Each row below is a small network's average activation on inputs in which a field has the value named, seen along a few directions.
Related values have similar rows: they may be neighbours, one step apart, or belong to one group.
In the rows, zero is written as 500.
Strong random noise was added to every row along 2 fixed directions; ignore it. To show where, here is one row again and again, with new noise each time:
[453,570,453,461,598,727,316,397,511,466,781,480,276,534,358,552]
[539,253,530,771,238,378,162,187,815,375,350,360,764,279,389,615]
[525,646,415,452,562,765,300,351,591,381,854,494,248,430,297,507]
[343,328,549,573,554,548,299,418,453,599,509,417,481,653,484,655]


Field BEMO:
gupi: [517,399,708,719,372,365,455,732,415,550,456,499,513,756,482,649]
rok: [600,708,400,366,538,805,475,517,390,614,499,519,302,466,394,353]
manum: [418,397,457,618,589,575,344,397,431,624,598,481,455,529,484,603]
vomuv: [348,326,681,462,377,304,578,465,396,502,114,424,837,569,616,292]
kom: [695,865,507,345,501,573,745,648,490,228,759,533,270,396,464,213]
varig: [125,196,595,357,637,468,519,507,200,641,462,499,697,744,702,570]
zotif: [645,565,627,529,404,687,503,488,418,441,467,575,390,357,511,326]
keduz: [653,690,478,437,381,503,573,649,533,472,532,684,138,621,579,380]
lazom: [666,601,458,614,125,593,321,284,792,175,667,664,553,70,208,391]
rula: [459,427,486,446,687,271,711,670,453,566,535,508,718,805,557,700]
binis: [835,878,220,413,447,367,569,386,948,212,665,399,607,49,393,459]
nesad: [351,457,455,432,512,564,478,222,596,435,419,334,776,269,577,366]
rikuv: [704,612,384,627,491,420,415,566,586,460,488,495,351,294,506,748]
fod: [524,573,353,308,424,539,651,371,349,382,463,510,629,204,556,322]
kodu: [368,296,463,574,564,579,410,452,367,739,346,470,531,516,524,684]
lafif: [693,674,401,522,500,459,478,537,767,451,691,717,293,382,272,676]
tepe: [432,530,542,539,448,555,558,448,553,303,686,512,700,349,387,241]
nasuv: [661,357,521,516,400,304,643,530,820,382,144,397,657,404,569,451]
tos: [831,850,395,441,530,666,541,479,636,532,548,596,202,449,449,442]
bimef: [627,512,495,643,333,163,606,520,802,284,533,504,676,292,473,282]
A value of BEMO combines one of 5 hidden first parts with one of 4 second parts; all combinations occur once.
Changing only the second part turns gupi into bimef. tos has the same second part as gupi; what does that change turn tos into? -> nasuv
Changing only the second part turns rula into lafif. kom has the same second part as rula; what does that change turn kom into? -> keduz
Changing only the second part turns manum into varig. zotif has the same second part as manum; what does that change turn zotif into? -> vomuv

Field KAB:
kekop: [596,461,500,661,382,444,366,424,588,451,510,562,387,395,358,576]
sabon: [608,661,482,452,377,588,516,531,587,372,525,568,408,497,444,306]
zafo: [400,413,549,369,570,438,593,490,497,541,481,415,708,535,634,517]
fubu: [492,361,539,457,484,485,625,478,471,424,410,475,656,452,574,380]
vam: [389,320,561,571,410,384,440,392,537,473,447,424,787,436,498,515]
fid: [574,480,489,512,449,414,636,664,532,457,423,457,477,544,548,539]
sol: [697,563,459,610,340,353,492,458,688,500,429,513,595,445,439,587]
bevoz: [420,599,507,435,586,705,442,424,390,617,588,507,344,467,455,432]
lera: [379,494,595,466,538,606,537,494,312,555,562,548,491,583,537,357]
nel: [457,450,487,494,625,411,488,570,419,617,542,516,530,651,540,730]
tife: [539,597,565,402,527,518,646,652,434,419,490,512,382,537,544,376]
lodo: [629,713,301,408,654,472,526,472,635,379,564,452,426,353,426,559]
rogok: [465,649,439,442,651,715,446,507,507,480,869,590,208,527,398,544]
beseg: [677,674,439,541,402,614,369,434,590,442,484,534,310,333,407,352]
tagi: [562,425,401,670,281,510,276,249,762,320,510,485,695,176,383,505]
A value of KAB combines one of 5 hidden first parts with one of 3 second parts; all combinations occur once.
Changing only the second part turns sabon into tife. sol has the same second part as sabon; what does that change turn sol into? -> fid
Changing only the second part turns fubu into bevoz. zafo has the same second part as fubu; what does that change turn zafo into? -> tagi
